These are the activations of a small neural network, seen along a few directions. Each row is one input.
Each table varies a few parts of the input and shows all the possible inputs, shuffled.
A made-up example of a description, with smaller parts first: line(6) and (point or ring(11) or (values(3) and ring(8))).
Shared parts are said once, and a part with two or three values counts as separate values.
In the rows, 128 means zero.

Other details of the inputs vary at random and push rows far along three fixed directions, the same in every table; ignore that.

A family of inputs:
r1: [123 118 122 113 129 133 125 136 123 118 121]
r2: [128 123 143 111 131 117 135 133 123 130 127]
r3: [136 125 144 114 124 116 127 131 130 132 133]
r4: [139 118 125 124 133 135 116 129 126 130 122]
r5: [134 132 140 119 137 129 122 135 122 123 121]
r6: [137 126 140 111 120 126 128 120 122 133 134]
r7: [136 117 124 121 136 134 121 130 124 130 119]
r8: [120 114 144 153 116 161 138 126 149 132 126]
r9: [132 130 140 119 138 128 127 135 117 119 122]
r10: [135 131 137 121 136 128 123 138 123 121 119]
r11: [127 122 122 115 126 135 116 135 130 121 123]
r12: [125 123 137 106 126  89 102 127  99 134 117]
r13: [133 126 143 111 128 116 127 132 129 133 129]
r14: [133 125 139 112 125 118 132 133 125 133 123]
r15: [126 121 123 117 129 136 119 138 125 126 123]
r16: [130 121 123 117 122 135 116 135 130 120 127]
r17: [111 144 142 167 130 178 216 128 190 139 147]
r18: [136 133 140 121 136 130 118 134 124 123 124]
r19: [141 117 126 123 126 133 117 125 128 121 126]
r20: [134 118 123 119 135 134 121 130 126 126 117]
r21: [ 29 116 150 225  88  92  82  80  91 149  70]
r22: [133 118 125 120 122 135 116 134 126 120 132]
r23: [131 128 137 107 128 126 131 124 120 139 125]
r24: [130 125 138 108 129 126 136 124 116 135 126]
r25: [135 127 136 111 122 124 129 128 126 135 126]
r26: [140 131 139 124 130 128 118 136 125 120 125]
r27: [121 136 151 159 118 174 192 127 185 141 143]
r28: [143 115 127 125 128 134 117 126 125 125 128]
r29: [133 128 139 120 136 128 127 138 119 118 120]
r30: [102 148 122 186 131 184 194 130 197 136 151]
r31: [131 119 125 117 121 134 116 132 129 116 129]
r32: [137 120 124 120 132 135 116 129 129 126 119]
r33: [132 120 124 118 123 136 114 136 127 125 129]
r34: [139 125 140 115 119 119 128 131 128 131 130]
r35: [121 187  59 173 149  67 131 109 110 121 172]
r36: [135 126 139 113 123 119 128 132 127 133 126]
r37: [133 118 124 120 132 137 119 134 123 131 122]
r38: [106 139 128 175 133 183 194 129 193 130 137]
r39: [139 124 138 113 116 123 129 125 124 130 132]
r40: [139 132 141 122 132 129 118 134 124 121 127]
r41: [116 172  54 170 149  88 131 111 118 136 164]
r42: [133 129 138 109 126 127 128 123 123 138 128]
r43: [ 32 132 169 237  81  90  81  80  98 146  84]
r44: [132 123 138 111 127 118 136 133 121 129 125]
r45: [140 118 125 123 128 134 116 128 129 124 123]
r46: [135 118 125 120 123 133 117 128 129 116 127]
r47: [143 116 126 125 130 135 116 129 126 129 125]
r48: [127 117 123 116 132 133 126 133 123 118 118]
r49: [135 115 126 122 137 134 125 130 119 126 120]
r50: [137 127 139 110 122 126 127 122 123 137 131]
r51: [144 178  35 147 160  83 135 119 116 128 184]
r52: [120 133 153 152 127 155 146 134 154 127 120]
r53: [133 126 135 109 125 123 133 130 123 135 123]
r54: [125 118 123 116 130 135 124 137 120 123 124]
r55: [135 120 124 120 125 134 116 131 129 120 123]
r56: [132 122 122 117 129 135 117 132 130 122 120]
r57: [139 123 141 115 117 119 129 129 127 127 133]
r58: [136 123 145 114 121 116 127 129 128 128 135]
r59: [136 179  32 146 168  81 147 120 110 126 181]
r60: [124 121 121 113 128 135 120 137 128 121 121]
Description of these inputs: line(5) and (values(2) or line(4) or ring(6)).
Question: The inputs of r3 and r58 match in every part but the line(5) part. If r47 is changed in the same way as r3 into r58, which row does it become?
Answer: r28
Question: The inputs of r14 and r57 match in every part but the line(5) part. If r53 is changed in the same way as r14 into r57, which row does it become?
Answer: r39
Question: Start at r42 and move only the line(4) part, one step at a time. The first step leads to r25. Which rows follow, in order?
Answer: r36, r13
Question: Which other rows does r43 become when the values(2) part takes its other values? List them by row number.
Answer: r35
Question: List by row number the other rows that have the line(5) part in common with r54.
Answer: r1, r2, r9, r17, r21, r24, r29, r44, r48, r49, r59
Question: Which other rows does r20 become when the line(5) part takes its other values? List them by row number.
Answer: r19, r21, r32, r45
Question: Which other rows does r50 become when the line(4) part takes its other values? List them by row number.
Answer: r3, r27, r34

A family of inputs:
r61: [ 83 140 149 190  99  96 123  96 118 158 122]
r62: [142 129 106 123 122 141 140 117 142 132 154]
r63: [117 162 121 139 139  87 147 114 118 136 149]
r64: [129 128 153 109 126 145 162 141 149 124 124]
r65: [138 149 136 117 136 110 159 131 143 128 150]
r66: [171 128  97  83 147  73  53 143  60  93 128]
r67: [129 119 168 106 121 162 163 146 152 125 117]
r68: [134 116 165 104 132 155 157 138 140 134 108]
r69: [125 166 100 159 153 112 110 129 119 110 140]
r70: [133 152  96 164 154 110 121 123 117 116 138]
r71: [137 129 168 116 134 140 166 134 148 137 129]
r72: [149 136  90 119 124 126 139 121 146 126 164]
r73: [129 148 128 137 123 107 139 116 127 142 152]
r74: [162 125 125  48 143  93 100 142  77 117 121]
r75: [128 102 136 105 134 172 151 144 145 133 115]
r76: [145 121 168 125 134 180 131 158 166 104 117]
r77: [143 129  69 121 146 138 144 127 140 133 147]
r78: [ 83 125 120 187  96 115 113  89 122 153 120]
r79: [108 112 128 135 130 163 151 132 146 141 114]
r80: [149 142 127 123 131 120 150 123 138 144 152]
r81: [169 140  95  84 160  74  48 142  65 106 119]
r82: [179 118 137  73 153 130  76 159 100 100 111]
r83: [128 154  99 163 151 112 120 123 113 107 143]
r84: [133 103 113 119 129 164 140 131 149 133 123]
r85: [127 157 110 143 120  90 136 118 125 139 162]
r86: [136  75 196 115 114 151  68 142  99 110  67]
r87: [144 140 122 147 146 143 139 141 147 102 142]
r88: [ 73 147 157 183 104  93 135 104 125 145 120]
r89: [ 60 110 185 187  86 100  30 113  80 124  56]
r90: [129 123  82 125 128 139 138 128 142 126 145]
r91: [128 134 151 139 108 125 147 124 150 138 144]
r92: [139 129  74 116 143 139 143 127 139 126 151]
r93: [104 143  77 139 134 107 135 125 119 131 142]
r94: [ 77 145 155 185 115  94 138  97 121 155 113]
r95: [122  84 199  81 108 134  96 137  94 133  68]
r96: [146 130  97 127 125 134 139 114 140 140 150]
r97: [130 104 136 100 133 173 149 144 144 128 121]
r98: [112 102 148 120 118 174 153 142 158 128 114]
r99: [113 122  89 141 121 126 128 119 138 129 135]
r100: [135 103 147 125  99 172 142 127 163 132 132]
Question: What is each input in this table made of?
Answer: line(5) and (values(2) or ring(6))
Question: The inputs of r70 and r66 match in every part but the line(5) part. If r68 is changed in the same way as r70 into r66, which row does it become?
Answer: r67
Question: The inputs of r79 and r98 match in every part but the line(5) part. If r81 is changed in the same way as r79 into r98, which row does it become?
Answer: r76
Question: Which other rows does r86 become when the values(2) part takes its other values? List them by row number.
Answer: r82
Question: List by row number the other rows that have the line(5) part in common with r97.
Answer: r62, r63, r69, r73, r74, r83, r92
Question: Which other rows does r99 become when the line(5) part takes its other values? List them by row number.
Answer: r77, r84, r90, r92
